These are the activations of a small network on made-up records, seen along a few directions, one row for each record.
Each row is followed by the record's values for the fields J, U, H, N, F, W, B, M.
A field that a record lacks is left out.
The largest differences between rows may come from other fields.
In the rows, 500 means zero.
Random noise pushes rows far along 5 fixed directions. That doesn't count. These rows show it; they differ only by the noise:
[571 597 550 599 576 478 383 544 380 454 460 647 620 459 650 310 486 543
 459]
[442 727 529 620 450 435 271 504 257 508 424 670 651 411 661 306 525 549
 356]
[668 377 672 552 173 587 434 408 284 710 516 441 494 663 285 552 444 363
 491]
[531 585 489 606 734 386 437 628 573 392 448 625 545 406 656 361 547 602
 482]
[627 394 527 589 583 470 549 444 464 584 455 577 469 521 509 458 543 529
 527]
[447 462 724 365 403 624 513 550 438 681 687 493 607 758 409 627 463 253
 579]
[693 564 659 611 283 546 272 602 337 454 489 493 607 537 448 361 378 452
 445]

[546 534 592 468 575 558 441 629 502 375 562 558 598 567 576 384 396 440
 520]
(J j4; U u3; N n1; F f2)
[177 800 449 425 420 416 316 499 327 536 511 581 595 448 589 548 648 495
 376]
(J j3; U u2; N n1; F f2; W w3; B b1)
[354 572 571 490 352 487 367 477 342 512 543 527 555 525 462 421 460 480
 379]
(J j6; U u2)
[506 521 633 407 241 680 467 433 316 621 637 445 618 646 439 537 395 300
 507]
(J j3; U u2; N n2; W w1; B b1)
[526 648 619 591 192 486 153 593 254 289 480 490 596 467 434 231 348 572
 304]
(J j6; U u3)
[537 458 311 573 512 382 540 404 535 462 366 458 332 302 467 511 576 675
 465]
(J j4; U u2; N n3)
[647 262 547 505 589 504 606 513 616 404 544 450 389 560 382 451 435 554
 562]
(J j6; U u2)
[589 487 390 521 575 526 578 413 498 483 460 534 470 388 606 436 471 551
 535]
(J j4; U u2; N n2)
[776 520 605 615 213 659 320 499 265 610 427 481 612 656 419 460 453 403
 497]
(J j1; U u1; H h2; N n1; F f1; W w3)
[410 471 446 599 728 326 513 548 637 412 448 569 427 417 529 399 562 651
 423]
(J j6; U u2)
[644 423 419 481 389 395 383 527 388 299 398 379 327 432 327 521 652 805
 550]
(J j5; U u3; N n3; W w2; B b2; M m3)
[428 550 419 443 636 397 489 648 693 489 502 417 419 535 458 702 739 543
 580]
(J j3; U u1; H h2; N n1; F f1; W w3; B b1)
[517 612 621 559 213 520 256 656 507 341 519 361 572 477 387 388 305 450
 391]
(J j6; U u1; H h2)
[488 620 547 601 127 482 272 549 464 401 463 358 510 385 385 412 306 461
 335]
(J j6; U u1; H h3)
[266 774 349 485 471 355 326 504 367 592 381 536 506 346 605 634 754 598
 440]
(J j5; U u2; N n1; F f2; W w2; B b2; M m3)
[544 380 659 448 545 662 577 397 325 498 605 631 647 656 582 289 330 423
 530]
(J j6; U u3)
[569 696 394 653 554 420 452 593 649 294 411 519 517 221 705 356 348 544
 430]
(J j5; U u1; H h3; N n1; F f1; W w3; B b1; M m3)
[776 466 402 637 331 534 585 446 590 550 384 354 393 317 501 589 350 408
 554]
(J j5; U u1; H h3; N n1; F f1; W w3; B b1; M m3)
[618 602 509 567 264 632 391 436 324 611 456 504 605 524 548 491 412 347
 465]
(J j1; U u1; H h3; N n1; F f1; W w3)
[485 535 653 292 531 670 524 587 430 494 656 528 677 668 546 536 467 416
 654]
(J j5; U u2; N n3; W w2; B b2; M m3)
[115 716 531 448 440 498 423 395 347 599 547 635 675 468 658 409 462 408
 348]
(J j6; U u1; H h4)
[743 528 391 667 531 458 375 439 313 275 324 604 501 281 624 175 443 755
 424]
(J j4; U u2; N n3)
[486 573 418 595 634 433 573 498 604 455 451 574 495 317 658 404 457 574
 479]
(J j5; U u2; N n2; W w1; B b1; M m3)
[496 492 448 549 585 415 486 585 683 326 484 446 433 377 495 427 447 590
 469]
(J j6; U u2)
[461 473 609 502 459 555 515 507 495 668 540 526 539 656 454 542 465 337
 485]
(J j4; U u3; N n1; F f1)
[382 577 479 450 506 435 446 534 456 508 543 501 497 493 521 568 611 525
 509]
(J j5; U u2; N n1; F f1; W w3; B b1; M m3)
[326 585 642 291 689 603 527 591 450 612 708 626 684 747 603 589 568 308
 587]
(J j5; U u2; N n1; F f2; W w3; B b3; M m2)
[702 181 346 691 835 342 752 390 761 436 349 515 249 360 479 414 544 728
 540]
(J j6; U u2)
[205 476 516 237 906 529 723 604 723 460 724 585 582 638 630 626 591 429
 639]
(J j1; U u2; N n3; W w1)
[554 414 557 353 448 597 530 445 324 497 590 496 530 647 428 544 549 497
 593]
(J j3; U u2; N n3; W w3; B b1)
[293 528 496 367 719 581 636 319 325 688 582 751 635 592 744 473 565 394
 531]
(J j4; U u2; N n1; F f2)
[175 612 559 425 466 350 392 732 725 389 607 385 453 509 369 589 502 468
 400]
(J j6; U u3)
[347 818 456 415 389 525 310 671 464 541 537 459 618 489 564 641 591 409
 494]
(J j1; U u2; N n2; W w2)
[291 570 554 308 502 619 547 381 273 618 631 632 642 606 608 478 506 414
 520]
(J j4; U u2; N n3)
[378 415 526 561 724 301 505 502 505 593 453 634 407 630 422 540 763 639
 421]
(J j5; U u3; N n1; F f2; W w3; B b2; M m2)
[418 519 590 491 524 506 454 563 509 451 573 527 575 545 508 411 413 456
 455]
(J j6; U u2)
[571 503 645 565 557 535 442 665 594 509 529 517 590 657 464 456 448 372
 477]
(J j1; U u3; N n1; F f2; W w3)
[524 509 532 509 232 565 429 447 384 764 466 422 487 658 341 701 601 362
 505]
(J j1; U u1; H h2; N n1; F f1; W w3)
[262 714 549 318 498 501 425 706 646 400 671 410 596 516 508 615 497 381
 516]
(J j3; U u2; N n3; W w3; B b1)
[452 593 550 554 544 474 422 640 599 598 504 514 564 597 480 593 562 369
 450]
(J j1; U u2; N n1; F f2; W w3)
[636 507 454 565 563 494 533 549 623 393 474 478 492 377 613 465 425 505
 544]
(J j7; U u1; H h3; N n1; F f1; W w3; B b1; M m3)
[373 408 492 478 621 446 622 468 644 547 544 494 435 509 471 546 507 482
 501]
(J j6; U u2)
[696 395 506 568 543 508 552 402 374 634 403 582 452 562 528 477 607 565
 590]
(J j5; U u3; N n1; F f1; W w3; B b1; M m3)

Which values does each new row have?
[380 477 525 486 343 450 460 468 455 589 488 446 437 556 349 608 540 453
 424]
(J j4; U u3; N n1; F f2)
[619 516 552 478 519 617 441 596 486 337 564 508 617 539 581 398 379 460
 553]
(J j1; U u2; N n1; F f1; W w1)
[552 392 626 431 490 590 619 446 449 578 596 535 539 626 455 506 438 427
 579]
(J j5; U u2; N n3; W w3; B b1; M m3)
[523 572 670 435 418 662 416 628 462 446 638 489 703 641 506 428 341 341
 504]
(J j1; U u2; N n3; W w1)
[518 437 389 611 692 328 567 570 728 419 380 495 346 366 480 487 560 646
 468]
(J j4; U u3; N n3)
[367 649 468 556 460 509 431 392 342 577 458 624 636 413 643 404 477 462
 366]
(J j1; U u2; N n3; W w1)
[537 320 551 473 667 523 675 525 664 563 543 506 448 633 459 576 487 407
 586]
(J j4; U u3; N n1; F f2)
[232 480 485 284 730 525 706 469 575 627 640 577 525 607 573 647 616 433
 597]
(J j4; U u2; N n3)
[324 456 459 520 533 381 516 364 399 550 466 590 420 477 487 437 595 612
 393]
(J j6; U u3)
[545 686 388 518 442 420 289 645 503 332 404 417 480 395 504 528 640 646
 508]
(J j3; U u1; H h2; N n1; F f1; W w3; B b1)
[369 472 445 505 501 318 512 653 800 507 486 332 295 453 274 717 595 531
 465]
(J j4; U u2; N n3)
[651 343 385 581 669 436 635 429 571 463 395 525 366 411 499 442 555 674
 539]
(J j4; U u2; N n3)
[312 622 504 494 295 476 395 475 476 475 517 446 520 417 477 472 410 458
 376]
(J j6; U u1; H h3)
[406 486 472 501 517 470 525 438 534 467 496 507 479 449 520 437 480 545
 461]
(J j6; U u1; H h2)
[404 473 602 488 519 429 447 684 674 421 589 417 474 579 357 529 461 467
 466]
(J j6; U u2)
[422 479 582 420 465 488 544 756 864 535 640 289 414 610 288 763 447 310
 557]
(J j4; U u2; N n2)
[383 560 541 459 462 522 502 561 577 593 551 467 545 536 462 598 462 368
 481]
(J j4; U u2; N n3)
[408 594 314 618 605 332 452 468 518 449 348 560 449 290 588 464 636 680
 383]
(J j1; U u2; N n3; W w1)
[535 493 411 547 523 427 488 483 490 404 405 509 428 381 513 422 517 638
 462]
(J j4; U u3; N n3)
[488 359 299 557 625 366 706 359 658 645 398 469 249 379 452 654 645 592
 521]
(J j4; U u2; N n2)
[169 771 569 476 303 355 211 774 621 385 578 366 533 447 379 557 464 438
 316]
(J j6; U u2)
